A small network was shown many inputs. Here are its activations along a few directions, one row for each input.
Each table varies a few parts of the input and shows all the possible inputs, shuffled.
Descriptions start from the smaller parts, as in this example, which fits no table here: one of 3 separate values, together with either a single point or one of 9 places along a line or (one of 4 places along a line, together with one of 8 places around a ring).
Shared parts are said once, and a part with two or three values counts as separate values.

Other details of the inputs shift rows strongly along two fixed directions, in all tables alike. That doesn't count.

A family of inputs:
R1: [-13  14  13  -2  -1  -2  -2  14 -12  -8  10  24  27  27  27]
R2: [ 0 23 29  3  4 -4  2 21 -6 -3  7 18 32  9 26]
R3: [ 23 -17 -13   3  -5   9   7 -26  22  10 -22 -29 -43 -17 -31]
R4: [-19  23 -51   0  16  13   6  -9 -32  35  -2 -21  -9 -74 -40]
R5: [-17   0  10  -7   0 -11  -9  21 -11 -17   7  15  33  27  23]
R6: [-45  22 -28 -10  19   0  -6  32 -49  -2   6   8  42 -17  -6]
R7: [ 0 23 28  2  2 -4  3 18 -5 -1  7 16 34 10 29]
R8: [ 15 -30 -20   6 -11   5  -1 -37  22   9   7 -11 -48 -12 -22]
R9: [-26  43 -12  -1  17   6   5  27 -48  18   2   7  42 -30   3]
R10: [ 26 -47  29   1 -26 -17 -15 -21  47 -20   3   1 -26  45  17]
R11: [ 42 -25  42   7 -17  -4   3 -15  55 -18 -14  -6 -29  38  10]
R12: [ 14  13  45  -1  -7  -4   3  18  13 -17 -16  12  24  49  33]
R13: [ 21 -16 -14   2  -3   9   8 -27  27   7 -19 -29 -42 -19 -31]
R14: [  9 -26 -23   4  -7   5   1 -35  23   7   9 -11 -43 -17 -23]
R15: [ 24  -9  12   2  -4   2   6  -8  22  -4 -17 -13 -22   8  -6]
R16: [-29  11 -63  -3  19  15   5  -9 -38  24   7 -13 -16 -60 -44]
R17: [-42  21 -28 -11  19  -1  -7  33 -53   0   5   7  40 -15  -4]
R18: [ 25 -18  -8   8  -4   1   3 -29  24  16   1 -19 -44 -33 -21]
R19: [  8  -4  41   3 -10  -8  -3  10  17 -23  16  30  16  51  38]
R20: [-16  -1  11  -6  -2 -10 -11  22 -16 -14   4  15  32  29  23]
Description of these inputs: one of 4 places along a line, together with one of 5 places around a ring.
The inputs of R20 and R17 match in every part but the place on the ring of 5. If R8 is changed in the same way as R20 into R17, which row does it become? -> R16
Which other rows does R3 become when the place on the ring of 5 takes its other values? List them by row number. -> R11, R12, R13, R15

A family of inputs:
R21: [ 0 -5 -7 -1 -1  4  2 -6 -3  3  3  2 -5  4  1]
R22: [-40  43  -8  -5  18   0  -2  36 -49   6  10  19  59 -15  15]
R23: [-2 -4 -2  3 -4 -3 -5 -5 -1  7  8  0  1 -9  2]
R24: [ 1 -3  0  2 -4 -1  0 -9  8  0  7  3 -6 -2 -2]
R25: [-4 -5 -5  2 -4  2 -2 -5  0 -1 -3 -1 -4  5 -4]
R26: [-40  41 -13  -6  22   5   1  43 -55  -3   0  18  51  -1   7]
R27: [ 9  7  6  5  1  5  9 -1  4  5 -2 -2 -3 -8 -3]
R28: [  6   6   3   5   3   7   7   1   4   1 -10  -4  -4  -1  -7]
R29: [ 6  8  3  1 -2 -1  2 -4  1  6 -3 -1 -6 -5 -1]
R30: [ 1 -6 -3  1 -3 -1 -1 -4 -4  2  6  3 -5 -1 -2]
R31: [ 7  3  6  2  2  5  5  2  5  1 -9 -8 -1 -5 -7]
R32: [  7   5   5   2  -2  -3  -3  -3   2   9  -1  -3  -3 -12   3]
R33: [-3 -6 -5 -4 -1 -4 -2 -2  5 -3 -2 -6  2 -2 -3]
R34: [ 7  9  0  3  4 10 13 -3  3  5 -4 -2 -2 -4 -1]
R35: [ -1  -1  -6   0  -2   4   3 -10   7   1   5   3  -5   2   1]
R36: [ 5  8 -1 -1 -1  4  5 -7  1  7 -5 -1 -6  0  2]
R37: [-5 -1 -5  1 -1  2 -2 -4  4 -3 -2  1 -4  3 -5]
R38: [  0 -12  -6  -4  -1  -5  -3   1  -2  -2  -4  -7  -1   0  -2]
R39: [  9   1   4   1   3   1   6   2   5   0 -11 -11   2  -6  -4]
R40: [  4   5   3  -2  -1   0  -2  -1   2   3 -11  -7  -4  -2  -4]
R41: [ 1 -8 -1  2 -2 -4 -5 -2 -3  5  7  1 -2 -8  2]
R42: [-4 -2 -4  1  3  2  0 -1  3 -6 -1  1 -7  3 -6]
R43: [-1 -9 -3 -2 -2  0 -4  0 -2 -1 -3 -3 -3  2 -5]
R44: [ 0 -7 -3 -2  1 -1 -3  3  0 -4 -1 -3 -5  1 -6]
R45: [  5  -6   0   2  -1  -2   0  -4   3  -2   8   3 -10   0  -3]
R46: [ 2 -6 -1  2  1 -4 -5  0 -1  2 10  1 -4 -9  0]
R47: [  1 -10  -5  -4   2  -5  -2   3   0  -5  -2  -7  -3   0  -3]
R48: [  4   6   1   1  -1   2   0  -3   1   3 -12  -4  -8   2  -4]
R49: [-2 -9 -5 -3 -4 -4 -3 -2  1 -1 -4 -8  2  0 -1]
R50: [-4 -3 -3 -2 -2  0 -4 -3  5 -2 -1 -3 -1 -1 -6]
R51: [-2 -7 -6  1 -2  2 -2 -1 -3 -2 -4  0 -6  5 -5]
R52: [  0  -4   1   2   2  -4  -4  -3   5   1  10   2  -5 -10   1]
R53: [-1 -3 -3  2 -5  0 -1 -7 -1  3  6  2 -3 -1 -1]
R54: [-2  0 -6 -1  3  4  5 -6  3 -2  6  3 -7  1  0]
R55: [  6   1   1  -4  -1  -4  -1  -1   2   2 -12 -11  -2  -3  -2]
R56: [ 23  -5  73   2 -16 -15  -2  21  27 -36  11  40  30  91  69]
R57: [ 11   3   9   6   2   2   4  -1   6   7   0  -3  -1 -14   1]
R58: [-3 -4 -2 -3  2  0 -3  1  4 -5  0 -2 -4 -1 -6]
R59: [ -1  -3  -7   0  -4   4   2 -10   1   3   4   1  -4   4   2]
R60: [  2  -4   1   1   0  -1   1  -6   7  -3   8   3 -10  -2  -3]
R61: [-1 -7 -4 -4  3 -5 -1  1  4 -6 -1 -6 -2 -2 -3]
R62: [-3 -6 -3 -1 -5  1 -5 -3  1  0 -2 -4 -1  1 -4]
The inputs of R49 and R62 match in every part but one. If R47 is changed in the same way as R49 into R62, which row does it become? -> R44
What do these inputs look like to the network? -> one of 6 places along a line, together with either one of 2 separate values or one of 5 places around a ring
Which other rows does R26 become when the place on the ring of 5 takes its other values? List them by row number. -> R25, R37, R42, R51
A walk changes only the place on the line of 6. It starts at R38 and steps to R43. List the rest of the walk in order. -> R51, R21, R30, R41

A family of inputs:
R63: [ 17   6  -1   7  -2  20  20 -16  20   0 -11  -2 -31   9 -10]
R64: [ 15  -4  -2  -1   2  13  13 -11  17  -7 -26 -13 -25  15 -20]
R65: [-11   2   1   0  -3   5  -1   1 -13   2  12  16  13  13  15]
R66: [  0 -17  -6   8  -7   0  -2 -20  17  -3  14   6 -20  -2  -7]
R67: [-16   0  -1  -9   4  -7 -11  15  -5 -16   6   8  11  13   3]
R68: [  9 -20 -10   3  -7  -2   3 -20   7   5  12   2 -23   3   2]
R69: [  3 -26 -11  -4 -11   1  -9 -13   8  -2  -2 -10 -17   9  -9]
R70: [  1   4  16  -1   4  -8  -1  19 -10  -6  -5  -3  15   2   5]
R71: [-1 20 11 -1 -3  0  5  0  1  6  4  6 21  0 15]
R72: [-15   7   3  -2   4  -3  -4   5  -5  -8  19  20   8   7  11]
R73: [ -1   7  14  -1   0  -7  -6  18 -11   0 -12   1  14   4   5]
R74: [ 0 20 11  4  0  0 -3  3 -5  8  1  8 14  1 17]
R75: [-16  -3  -3  -2   0  -5  -9  13  -6 -15   3   8  18  15   2]
R76: [-23  28 -52   1  25  14   8   3 -48  33   6 -17  -2 -78 -44]
R77: [  5  16  16   4  -1  -1  -2  10 -10   7   3  13  11  -1  11]
R78: [ 4 11 13  3  9  1  6 13  0  2 11  8 19 -7 14]
R79: [ 0  1 12 -3 10 -5  2 20 -2 -9 -4 -3 22 -3  9]
R80: [ 10 -11   1  -4 -10  -5   0 -16  23   2 -13 -19  -9  -5  -7]
R81: [ 12 -12   2   2  -7  -4  -8 -13  18   4 -16 -18 -18  -3  -6]
R82: [  8 -28 -14  -5  -7  -6  -4 -11   5  -4  -2 -10 -19   8  -6]
What do these inputs look like to the network? -> one of 2 separate values, together with either a single point or one of 4 places along a line or one of 5 places along a line
The inputs of R79 and R78 match in every part but the choice among 2 separate values. If R70 is changed in the same way as R79 into R78, which row does it become? -> R76

A family of inputs:
R83: [-10  27 -39   2  17  14  11  -1 -21  19 -25 -24 -25 -47 -52]
R84: [ 26 -60   0   9 -27  -1 -15 -32  33  -7   5  -7 -52  30  -5]
R85: [-31  -7 -60 -13  14   0  -2  -9 -39   7  12 -14 -11 -37 -31]
R86: [-33  56 -11 -13  22  13   7  39 -52  15 -30   0  48  -7   4]
R87: [ 14  -5 -11   8   3  13  10 -22   9  20  12  -8 -33 -46 -30]
R88: [ 12  30  53  11  -4 -11   0  22   2  -7  14  36  25  32  43]
R89: [ 34 -63  15   2 -24 -15 -12 -30  40 -18   7   6 -45  45   9]
R90: [-10  14 -40   7  23  16  18  -5 -16  25  13 -12 -11 -66 -24]
R91: [-19  52  10  -7  12   4  -2  26 -43  16   5  22  51  -5  34]
R92: [ 11  20  44   5 -16  -8   2   7   2   1   8  24  46  34  52]
R93: [ 46 -28  21   6 -12   9  10 -26  52 -11 -18 -21 -50  13 -23]
R94: [-24 -20 -34   4  -2   7 -10 -27   9   0   8  -7 -30 -19 -31]
R95: [ 49 -38  28   9  -5   1  16 -21  65 -18 -19 -16 -43  27  -1]
R96: [-17   1  24  -3  -5 -10 -14  17   8 -29  20  32  36  55  38]
R97: [-13  -3  23 -13 -11 -15  -8  21   2 -31  21  33  34  54  41]
R98: [-19  41   6  -6   3   5  13  28 -31   4 -27   1  54  14  14]
R99: [-16 -16 -29  -8  12 -22 -24  14 -20  17  -8 -45   6 -78 -39]
What do these inputs look like to the network? -> either a single point or one of 6 places along a line or (one of 2 separate values, together with one of 5 places along a line)
Which other rows does R95 become when the choice among 2 separate values takes its other values? List them by row number. -> R90
